These are the activations of a small neural network, seen along a few directions. Each row is one input.
In each table, some parts of the input vary, and every possible input appears once, in random order.
A made-up example of a description, with smaller parts first: line(4) and (point or line(11) or (values(3) and ring(5))).
Shared parts are said once, and a part with two or three values counts as separate values.
In the rows, 128 means zero.

Other details of the inputs shift rows strongly along two fixed directions, in all tables alike. That doesn't count.

Rows:
r1: [124 125 119 140 117 135 126 141 115 132 159]
r2: [119 130 122 138 124 137 125 123 121 140 153]
r3: [113 136 127 129 121 141 123 138 114 132 150]
r4: [113 132 126 135 128 129 112 116 110 141 140]
r5: [132 130 112 141 145 133 112 136 127 128 139]
r6: [115 110 146 160 106 117 180  88 143 151 126]
r7: [129 123 109 147 147 130 121 138 128 129 144]
r8: [111 128 122 138 118 134 128 127 110 138 149]
r9: [121 128 120 133 121 131 123 119 116 140 146]
r10: [167 114 187  98  82 104 227  92 202 121  68]
r11: [137 101 128 168 128 115 184  96 165 143 127]
r12: [140 148 155  67 122 121 105 139 121 108  92]
r13: [114 123 124 133 123 127 120 118 110 141 144]
r14: [119 129 115 144 141 136 116 141 121 126 138]
r15: [127 122 118 134 117 131 125 139 118 131 156]
r16: [131 129 114 140 144 132 111 132 127 129 135]
r17: [158 140 144  72 115 125 113 156 130 103 112]
r18: [166 145 146  67 114 127 108 157 132 101 108]
r19: [127 126 133 131 132 129 134 128 136 122 109]
r20: [126 125 109 150 143 131 124 140 128 128 143]
r21: [111 133 128 126 119 135 112 133 104 133 141]
r22: [119 124 116 146 140 129 121 129 124 131 133]
r23: [119 122 116 142 145 129 115 123 122 131 130]
r24: [127 105 130 168 130 118 170  83 156 146 115]
r25: [116 137 127 126 120 134 123 139 111 130 146]
r26: [117 127 124 131 125 135 127 125 120 138 151]
r27: [117 126 121 130 124 129 123 122 112 138 147]
r28: [134 113 140 149 122 120 173 108 158 132 107]
r29: [141 146 143  77 137 126 101 148 130  97  81]
r30: [169 148 177  38  99 114 142 143 154  91  60]
r31: [126 128 135 125 113 123 147 123 130 132 133]
r32: [152 148 142  81 133 131 111 166 137  94  93]
r33: [120 136 124 118 126 130 114 135 110 131 146]
r34: [107 130 127 135 124 127 117 120 108 138 139]
r35: [124 126 112 147 144 132 114 125 125 134 136]
r36: [124 129 116 139 145 133 108 125 123 130 128]
r37: [115 122 117 143 145 127 117 117 122 132 127]
r38: [154 155 151  61 117 127 107 150 128 103 100]
r39: [119 126 125 135 121 130 119 115 113 143 142]
r40: [140 148 151  66 115 126 103 149 118 105  97]
r41: [119 117 112 154 144 128 126 119 125 138 139]
r42: [135 129 109 145 146 131 116 138 130 128 141]
r43: [142  85 156 176 104 101 239  59 200 149  89]
r44: [124 130 111 146 143 136 118 149 123 124 143]
r45: [124 125 112 144 142 132 120 138 127 127 140]
r46: [125 124 113 142 146 129 117 131 126 130 137]
r47: [110 132 117 138 144 137 104 135 111 125 128]
r48: [122 124 114 146 141 130 122 133 127 130 137]
Description of these inputs: line(4) and (point or line(5) or line(6)).
The inputs of r16 and r14 match in every part but the line(4) part. If r24 is changed in the same way as r16 into r14, which row does it become?
Answer: r47
The inputs of r4 and r12 match in every part but the line(4) part. If r18 is changed in the same way as r4 into r12, which row does it become?
Answer: r17
Change only the line(4) part in r23. List by row number the other rows that result.
Answer: r19, r36, r43
Which other rows agree with r31 in the line(4) part? List them by row number.
Answer: r10, r15, r20, r22, r29, r30, r34, r40, r43, r45, r48
A walk changes only the line(5) part. It starts at r6 and steps to r21. List the rest of the walk in order.
Answer: r8, r25, r3

Rows:
r49: [ 99 131 107 154 135 136 107 138  94 145 168]
r50: [121 133  80 157 167 144  85 157 109 127 165]
r51: [109 112 118 171 116 131 149 114 123 145 155]
r52: [136 152 146  77 150 124  92 151 126  93  71]
r53: [ 93 132 110 153 134 145 101 131  90 143 169]
r54: [129 103 157 160  99 110 220  73 174 152 115]
r55: [137 109 147 148 102 116 196  81 167 148 117]
r56: [ 99 123 103 152 132 145 102 145  91 136 172]
r57: [160 125 160  79 105 116 163 126 161 111  87]
r58: [100 142  91 132 172 143  38 148  77 128 145]
r59: [141 104 148 152  99 111 203  82 166 150 116]
r60: [121 120 113 150 124 126 120 120 113 142 161]
r61: [142 145 148  69 122 125 114 163 127 100 105]
r62: [ 98 127  95 156 164 137  84 122  99 139 141]
r63: [173 122 153 118 128 112 187 127 194 105  75]
r64: [140 157 152  65 122 132 103 158 126 102  97]
r65: [ 95 133 108 151 133 148  95 138  94 142 165]
r66: [109 113 120 176 116 131 153 108 124 153 155]
r67: [114 117 109 163 120 127 143 110 122 147 159]
r68: [121 126 117 144 127 128 114 123 108 144 157]
r69: [181 126 147 100 134 114 150 138 180 102  83]
r70: [108 112 117 171 118 122 158 111 127 149 156]
r71: [144 156 147  59 124 133  98 150 118 102 102]
r72: [150 157 150  53 128 130  81 155 113 100 105]
r73: [156 157 142  38 127 130  70 178 109  89 104]
r74: [134 125 145 117 138 122 134 119 144 113  77]
r75: [126 107 103 190 146 133 152 125 145 137 149]
r76: [147 117 151 128 104 114 174  93 162 138 112]
What do these inputs look like to the network?
Answer: line(4) and (values(2) or line(5))
The inputs of r63 and r50 match in every part but the line(4) part. If r70 is changed in the same way as r63 into r50, which row does it become?
Answer: r67
Change only the line(4) part in r62. List by row number the other rows that result.
Answer: r52, r58, r74
Change only the line(5) part in r76. List by row number the other rows that result.
Answer: r60, r68, r72, r73
A walk changes only the line(5) part. It starts at r61 and steps to r70. List the rest of the walk in order.
Answer: r49, r64, r54
Which other rows agree with r51 in the line(4) part? List them by row number.
Answer: r53, r56, r65, r66, r74, r75
